Each row below holds a small network's activations on one input, seen along a few directions.
Each table varies a few parts of the input and shows all the possible inputs, shuffled.
A made-up example of a description, with smaller parts first: ring(5) and (point or line(9) or (values(3) and line(4))).
Shared parts are said once, and a part with two or three values counts as separate values.

Table:
r1: [ 1.563,  1.931,  1.956,  2.096,  1.064,  1.536, -2.943, -3.037, -0.259,
  0.440, -1.503,  1.946]
r2: [ 2.283,  1.358,  0.762,  0.146,  0.110,  1.831, -2.045, -3.339,  0.841,
  0.918, -3.873,  0.102]
r3: [-0.511, -1.808, -2.019,  0.686, -0.063, -0.596,  2.825,  3.352, -1.469,
 -1.812,  0.848,  0.523]
r4: [-3.525, -1.920, -2.058, -0.352,  0.642, -0.779,  1.515,  2.093, -0.306,
 -2.496,  1.881, -1.292]
r5: [-0.740, -0.733, -0.231,  2.096,  1.035,  0.318,  2.071,  4.420, -1.013,
  0.136, -0.123, -1.403]
r6: [ 3.993,  4.503,  3.556, -7.032, -1.882,  0.856,  3.469,  0.818,  0.618,
  2.232,  6.773, -2.994]
r7: [-0.705,  2.366, -2.187, -0.247,  0.374,  1.741,  2.322,  3.111, -0.453,
 -0.862, -2.716, -1.946]
r8: [ 2.067, -1.760,  2.448,  2.179,  0.735,  0.795, -2.766, -1.839,  0.020,
  2.344, -1.183,  0.944]
r9: [-1.437,  2.887, -0.398,  1.587,  1.070,  1.061,  1.595,  3.503, -1.641,
 -1.843, -0.688, -0.292]
r10: [-3.923, -0.060, -3.088, -1.513, -0.596, -3.380,  1.980,  1.896,  0.014,
 -0.193,  0.524, -0.740]
r11: [ 2.449, -2.775,  0.599,  1.246, -1.043, -0.065, -2.209, -2.775,  0.033,
  0.213, -0.103,  2.593]
r12: [-1.139, -1.108, -0.091, -0.856, -1.615, -2.695, -2.496, -4.304,  2.095,
  1.643, -0.558,  1.567]
r13: [-0.374, -2.880,  0.750, -0.036,  0.169, -0.624, -3.318, -3.897,  1.519,
 -0.721,  0.721,  0.991]
Question: Describe the family of inputs behind these rows.
Answer: point or (values(2) and line(6))
Question: Change only the values(2) part in r8. List by row number the other rows that result.
Answer: r5
Question: Change only the values(2) part in r12. List by row number the other rows that result.
Answer: r10

Table:
r14: [-0.871, -4.652, -3.715,  0.107, -1.273, -0.293,  1.568,  1.894,  0.652,
 -0.288, -2.438, -0.831]
r15: [-1.150, -0.119,  0.638,  4.989,  3.937,  1.755,  0.330,  4.390, -2.175,
 -1.639, -0.718, -0.160]
r16: [ 0.576,  0.581,  0.354, -2.760, -0.402,  0.782, -3.841, -6.584,  2.630,
 -0.910, -0.182,  0.043]
r17: [-1.894, -4.579, -1.981,  1.652,  1.762,  0.905,  0.181,  1.521, -1.379,
 -3.850,  1.920, -0.049]
r18: [ 4.427, -0.127,  3.348,  1.345, -0.281,  2.104, -2.794, -2.819, -0.632,
 -1.149,  1.195,  3.314]
r19: [ 5.714, -0.226,  1.020, -0.542, -1.670,  0.495, -0.725, -3.413, -0.107,
  2.798, -3.082,  2.042]
r20: [-1.721,  1.162,  1.309, -1.996, -0.978, -2.515, -3.792, -6.315,  2.815,
  2.291,  1.606,  1.514]
r21: [ 1.202,  3.619, -1.352, -6.465, -2.414, -0.197,  8.857,  9.078, -0.759,
  1.656,  4.485, -5.209]
r22: [-3.942,  3.682, -0.715,  2.708,  2.512,  0.691,  0.341,  2.132, -0.211,
 -1.674, -4.398, -1.276]
r23: [ 0.808, -2.623,  4.192,  0.885, -0.862, -1.860, -3.224, -3.957,  1.380,
  1.345,  4.550,  2.341]
r24: [ 1.852,  3.790,  0.558, -1.102, -0.738,  1.393, -3.090, -5.483,  0.509,
 -0.399, -1.723,  2.006]
r25: [ 3.060, -3.269,  3.183,  0.078, -0.209,  1.560, -3.255, -4.288,  1.167,
 -1.692,  2.781,  0.972]
r26: [-0.063, -0.073, -1.316,  3.859,  0.559,  0.619,  1.782,  4.337, -0.645,
  1.895, -4.934, -1.604]
r27: [ 0.576, -1.297, -3.736,  2.230, -1.618,  0.060,  2.474,  3.032, -0.883,
  0.067, -3.881,  0.931]
r28: [-2.302,  7.495, -1.496, -7.051, -0.452, -0.366,  7.448,  6.372, -0.610,
 -1.933,  5.480, -5.675]
r29: [-2.594, -3.969, -2.809,  0.599, -1.789, -4.487,  0.868,  2.371,  0.166,
  2.410, -0.948,  0.194]
r30: [-6.344, -0.134, -2.595, -0.453,  0.165, -4.309, -0.737,  0.130,  0.551,
 -1.099, -0.157,  0.368]
r31: [ 4.525,  0.968,  2.922,  1.048,  0.204,  1.915, -1.624, -2.013, -0.087,
  5.198, -3.692, -0.467]
r32: [ 2.232, -2.772,  1.605, -1.498, -1.837, -3.490, -1.650, -4.047,  2.220,
  5.417,  0.298,  1.519]
r33: [ 0.636,  4.963,  2.639,  0.352,  1.222,  2.798, -4.023, -3.914,  0.696,
  2.023, -2.438, -0.302]
r34: [-0.264,  3.637,  1.025, -4.593,  0.251,  1.346,  8.337,  8.349, -2.421,
 -1.835,  8.689, -4.066]
r35: [-4.683, -0.834, -3.364, -0.894,  0.549, -0.212,  0.075, -0.516,  0.765,
 -3.853, -1.767, -0.841]
r36: [ 4.445, -3.417,  0.788, -2.252, -1.326, -0.119, -1.579, -4.447,  2.002,
  2.284, -1.527,  0.111]
r37: [ 3.240,  1.036,  5.400,  2.749,  1.608,  3.490, -3.871, -1.221, -0.543,
  1.271,  0.481,  0.986]
r38: [-3.197,  2.439, -3.215,  1.159,  0.301, -0.006,  1.051,  0.697, -0.672,
 -3.631, -3.335,  1.032]
r39: [-3.866, -3.939, -0.780,  2.391,  1.042, -3.153, -0.107,  1.764, -1.819,
 -1.146,  3.365,  0.978]
r40: [-0.402, -1.341, -1.906,  3.458,  1.735,  1.094,  1.000,  2.948, -2.611,
 -3.558,  0.369,  2.127]
Question: The inputs of r23 and r32 match in every part but one. If r25 is changed in the same way as r23 into r32, which row does it become?
Answer: r36
Question: Describe the family of inputs behind these rows.
Answer: values(3) and (point or (values(2) and line(4)))
Question: Which other rows agree with r20 in the values(3) part? List them by row number.
Answer: r16, r22, r24, r28, r30, r33, r35, r38

Table:
r41: [ 0.479,  1.390,  0.018, -4.330, -1.837, -1.459,  1.531, -0.760,  0.914,
  0.907,  2.954, -0.889]
r42: [-1.632, -0.989, -1.448,  2.635,  0.631, -0.604,  1.312,  3.342, -1.373,
 -0.647, -0.926,  0.409]
r43: [-2.135,  1.504, -1.432,  2.584,  1.435,  0.904,  0.300,  2.106, -0.967,
 -1.183, -3.191, -0.281]
r44: [ 0.014, -4.514,  0.034,  4.892,  0.998, -0.531, -6.599, -6.472,  0.731,
  0.310, -4.847,  4.177]
r45: [ 3.909, -1.452,  3.885,  0.654, -1.045,  0.443, -6.539, -8.585,  2.415,
  2.690, -1.366,  3.093]
r46: [-2.452, -1.228, -1.945,  1.791,  0.912, -0.128,  1.035,  2.537, -1.141,
 -2.921, -0.038,  0.275]
r47: [-3.703, -2.419, -2.219,  1.068,  0.661, -1.628,  1.032,  2.427, -0.106,
 -1.305,  0.024, -0.853]
r48: [ 3.346,  1.918,  1.562, -2.046, -0.499,  2.004,  1.306,  0.317,  0.026,
  1.122,  0.602, -1.371]
r49: [ 0.385,  0.397,  1.297, -3.466, -0.726, -0.663,  1.033,  0.007,  0.863,
  1.241,  3.683, -1.814]
r50: [ 2.031,  4.327,  2.145, -1.846,  0.151,  1.752,  0.388, -0.324,  0.153,
  1.246,  0.432, -1.260]
r51: [-0.736, -0.866, -2.099,  2.360,  0.873,  1.111,  1.146,  2.808, -1.031,
 -1.349, -2.936, -0.369]
r52: [ 2.494,  1.791,  2.172, -1.808, -0.671,  0.274,  1.428,  0.873, -0.338,
  1.815,  2.663, -0.565]
r53: [-3.653, -1.446, -3.518,  0.123, -0.449, -2.333,  1.482,  1.706, -0.059,
 -1.576, -0.713,  0.150]
r54: [ 1.654,  1.590,  1.548, -2.610, -0.434,  0.861,  1.144,  0.018, -0.089,
 -0.352,  3.658, -0.702]
Question: The inputs of r48 and r51 match in every part but one. If r49 is changed in the same way as r48 into r51, which row does it become?
Answer: r47
Question: Describe the family of inputs behind these rows.
Answer: values(2) and (point or line(6))

Table:
r55: [-1.139,  0.044, -0.534,  2.655, -0.887,  0.894, -4.091, -3.774,  3.343,
  1.171, -7.949,  0.026]
r56: [-1.700, -1.860,  3.187,  6.565,  0.959,  0.789, -5.414, -1.489,  1.731,
  0.787, -3.702,  1.393]
r57: [-2.324,  0.424, -3.569, -0.256,  1.262,  3.105,  4.600,  5.792, -2.020,
 -7.423,  1.480, -1.941]
r58: [ 6.109, -1.232,  3.468, -4.192,  0.584,  3.552,  0.250, -2.008,  0.042,
  1.166,  4.278, -2.505]
r59: [-5.885, -3.967, -0.412, -0.570, -0.524, -5.913, -1.824, -1.563,  1.225,
  0.369,  5.379,  1.224]
r60: [ 2.055,  4.686, -0.205, -4.515, -4.105, -1.139,  4.940,  3.458,  1.152,
  3.583,  0.185, -2.211]
r61: [ 2.456,  5.367,  0.523, -1.741, -0.723,  0.717, -3.255, -7.162,  0.755,
  0.825, -3.125,  2.844]
r62: [-2.277, -7.259, -2.410, -2.567, -1.928, -4.135, -0.390, -2.750,  1.634,
 -2.505,  4.429,  1.396]
r63: [ 1.229, -6.384, -3.678,  4.596,  1.808,  0.333,  1.152,  2.618, -3.287,
 -1.046, -3.436,  2.008]
r64: [ 5.345,  0.099,  1.716,  0.078, -0.682,  2.500, -3.451, -6.247, -0.640,
 -2.308,  0.416,  4.370]
r65: [ 4.959, -0.613,  0.855, -2.647, -3.942,  0.781,  4.908,  4.296, -0.074,
  0.582,  3.804, -0.499]
r66: [ 1.570,  2.822,  3.412, -0.469, -2.126, -1.280,  3.755,  5.588, -0.312,
  3.209,  4.483, -0.868]
r67: [-5.270, -2.024, -3.774, -4.578, -2.255, -5.937, -0.527, -3.629,  2.794,
  0.569,  0.949, -0.226]
r68: [-2.194, -2.985, -1.159,  6.784,  3.545, -1.645, -0.083,  3.925, -3.629,
  1.640, -2.707,  1.617]
r69: [-1.661, -1.084, -4.813,  2.650,  1.636, -1.567,  1.076,  1.824, -2.086,
  1.933, -7.017,  0.284]
r70: [-5.716,  3.782, -1.115,  1.968,  3.034,  1.132,  3.366,  7.128, -2.289,
 -4.737,  2.225, -2.304]
r71: [ 1.844,  3.430,  4.248,  2.136,  1.050,  0.656, -4.543, -4.919, -0.912,
  0.436,  1.099,  4.219]
r72: [ 3.250,  4.071,  2.377, -6.053,  0.482,  1.657,  0.310, -2.802,  1.366,
  4.204,  0.683, -4.149]
r73: [-5.171,  5.716, -4.723, -2.196,  1.125,  1.210,  4.485,  5.062, -0.763,
 -4.427, -2.093, -3.650]
r74: [ 1.822, -5.213,  0.552,  4.412, -0.721,  2.717, -4.341, -2.729,  2.160,
 -1.882, -4.332,  1.720]
r75: [ 2.699,  2.178,  6.053, -2.059,  2.408,  1.573, -0.923, -0.622, -0.190,
  3.855,  4.952, -2.752]
Question: The inputs of r74 and r56 match in every part but one. If r57 is changed in the same way as r74 into r56, which row does it become?
Answer: r70
Question: Describe the family of inputs behind these rows.
Answer: values(3) and (point or ring(6))
Question: Change only the ring(6) part in r72. List by row number the other rows that result.
Answer: r55, r60, r61, r69, r73
